[ 1.21  2.62 -0.16  1.48  1.23  0.00 -4.12  2.13 -4.52  0.53  0.15  2.49
  6.48  6.29  0.03  0.64  2.70  0.57  0.02 -0.28  1.37  6.36  6.25  1.22
 -0.01  0.06 -0.28 -0.06  2.83 -0.05  0.07  0.05 -0.33 -0.21  0.09 -0.11
  1.20  6.00 -0.03  6.48  1.51 -0.30  1.27  2.63  2.66] -> Nad
[ 0.51  2.60  1.10  0.58  0.64  1.38 -5.30  2.16 -5.88 -0.11  1.52  2.38
 -1.51 -0.61 -0.33 -0.18  2.62 -0.23  1.43 -0.35  0.46  8.33  8.04  0.42
  1.42  1.52 -0.32 -0.27  2.72  1.20  1.49  1.47 -0.36 -0.36  1.46  1.26
  0.41  7.53  1.36  8.40  0.58 -0.30  0.41  2.53  2.51] -> Kizup
[ 2.11 -4.52  0.53  2.36  1.39 -1.52  0.55  0.17  1.77  2.99 -1.78 -0.08
 -1.51 -0.61 -2.13  2.91 -0.33  3.16 -1.68 -2.00  2.53 -1.51 -0.37  2.20
 -1.73 -1.96 -2.25 -2.27 -0.65 -1.25 -1.85 -1.76 -1.89 -2.10 -1.82 -1.70
  2.51 -2.93 -1.33 -1.71  2.25 -2.04  2.32 -0.19 -0.15] -> Dasi
which: [ 2.11 -4.52  0.53  2.36  1.39 -1.52  0.55  0.17  1.77  2.99 -1.78 -0.08
 -1.51 -0.61 -2.13  2.91 -0.33  3.16 -1.68 -2.00  2.53 -1.51 -0.37  2.20
 -1.73 -1.96 -2.25 -2.27 -0.65 -1.25 -1.85 -1.76 -1.89 -2.10 -1.82 -1.70
  2.51 -2.93 -1.33 -1.71  2.25 -2.04  2.32 -0.19 -0.15]
Dasi
gone Nad: [ 6.25 -0.01 -4.52  6.29  2.83 -0.33 -0.30  6.36  0.64  6.48 -0.11  0.57
  2.13  1.37  2.49  6.00  1.27 -0.06 -0.03  1.48  1.23  0.07  0.06  1.20
  2.62  0.15 -4.12  0.05  1.51  1.21  2.66 -0.05  0.03 -0.28  0.53  0.09
  6.48 -0.21  0.00 -0.16  2.70 -0.28  1.22  2.63]
[0.02]
which: [ 2.13 -4.52  0.53]
Nad
start: [-2.93 -1.33 -1.71  2.25 -2.04  2.32]
Dasi, 38
start: [-5.30  2.16 -5.88]
Kizup, 7
start: [ 0.00 -4.12  2.13 -4.52  0.53  0.15  2.49  6.48  6.29]
Nad, 6
gone Dasi: [-2.25 -1.51  0.53 -2.10  2.11  3.16 -4.52 -0.65  0.17 -1.82 -0.33 -1.96
 -0.08  2.36 -1.73 -2.04 -1.71 -1.78 -1.70  2.25  2.20 -2.00 -2.27 -1.33
 -0.61 -1.89 -0.19 -1.51  2.91  1.39 -1.25  2.51  0.55 -1.85 -0.37 -2.13
 -1.76 -1.68 -0.15 -2.93  2.53  2.32  1.77  2.99]
[-1.52]

[ 5.13 -2.81  8.83  1.18  0.42 -0.56  2.74 -2.20 -0.55  3.03 -3.82] = Vot
[ 5.13 -2.81  8.83  1.18  0.42 -0.56  2.74 -2.20  5.34  2.24  1.06] = nobo
[ 4.39 -2.81  3.03  8.83  0.42  2.74  1.18  5.34 -2.20 -0.56 -3.35] = tasur
which: [ 5.13 -2.81  8.83  1.18  0.42 -0.56  2.74 -2.20 -0.55  3.03 -3.82]
Vot
start: [-2.81  8.83  1.18  0.42 -0.56  2.74 -2.20 -0.55  3.03]
Vot, 2
gone nobo: [ 2.74  5.34 -2.81  5.13  2.24 -2.20  8.83 -0.56  0.42  1.06]
[1.18]
gone Vot: [ 8.83 -3.82  5.13  3.03  2.74 -2.81  1.18 -2.20  0.42 -0.55]
[-0.56]
which: [ 5.13 -2.81  8.83  1.18  0.42 -0.56  2.74 -2.20  5.34  2.24  1.06]
nobo

[-0.79 -0.27  1.06  0.29  0.31  0.35  0.24 -0.07  0.00 -0.42 -0.32  0.17
  0.12  0.09 -0.17  0.52  0.00  0.13  0.00  0.26  0.06  0.00  0.52 -1.22
  0.44 -0.05 -0.11  0.22  0.26  0.04 -0.10 -0.28  0.59  0.04 -0.32  0.23
  0.24 -0.50 -0.09  0.06  0.13  0.30  0.07 -0.11  0.07 -0.57  5.19  1.58
  0.00  1.38  0.00  0.00  0.00  2.84  4.05  2.61 -1.34  0.00 -1.42  0.00
 -0.99 -0.75  3.58 -1.42] = Kizup
[-0.79 -0.27  1.06  0.29  0.31  0.35  0.24 -0.07  0.00 -0.42 -0.32  0.17
  0.12  0.09 -0.17  0.52  0.00  0.13  0.00  0.26  0.06  0.00  0.52 -1.22
  0.44 -0.05 -0.11  0.22  0.26  0.04 -0.10 -0.28  0.59  0.04 -0.32  0.23
  0.24 -0.50 -0.09  0.06  0.13  0.30  0.07 -0.02  0.24 -0.13  0.04 -0.35
  0.00 -0.44  0.04  0.00  0.16  0.18 -0.32 -0.06 -0.22 -0.08 -0.27  0.34
  0.29 -0.24  0.56 -0.35] = Nos
[-6.19 -3.72 -0.67 -4.85  1.28  6.29  0.88  0.00 -4.67  0.00 -1.62  0.00
 -1.51 -6.56  0.00 -4.42  5.95  3.89 -0.81 -2.33  0.00 -2.01 -2.32 -0.79
  5.25  0.00  0.15 -2.68 -4.80 -0.38 -3.50  0.00  0.65 -6.02 -2.35 -7.52
  2.58 -2.25 -4.28  2.12  2.41  0.00  0.00  2.62 -4.67  4.05  0.00  1.38
  5.19  2.84 -0.57  0.00  1.58  2.61  0.00  0.00  4.03  0.27  3.46  2.53
 -0.84  0.33  2.25  2.81] = mimib
which: [-0.79 -0.27  1.06  0.29  0.31  0.35  0.24 -0.07  0.00 -0.42 -0.32  0.17
  0.12  0.09 -0.17  0.52  0.00  0.13  0.00  0.26  0.06  0.00  0.52 -1.22
  0.44 -0.05 -0.11  0.22  0.26  0.04 -0.10 -0.28  0.59  0.04 -0.32  0.23
  0.24 -0.50 -0.09  0.06  0.13  0.30  0.07 -0.11  0.07 -0.57  5.19  1.58
  0.00  1.38  0.00  0.00  0.00  2.84  4.05  2.61 -1.34  0.00 -1.42  0.00
 -0.99 -0.75  3.58 -1.42]
Kizup
start: [ 0.27  3.46  2.53 -0.84  0.33  2.25]
mimib, 58
start: [-0.57  5.19  1.58  0.00  1.38  0.00  0.00  0.00  2.84  4.05  2.61]
Kizup, 46

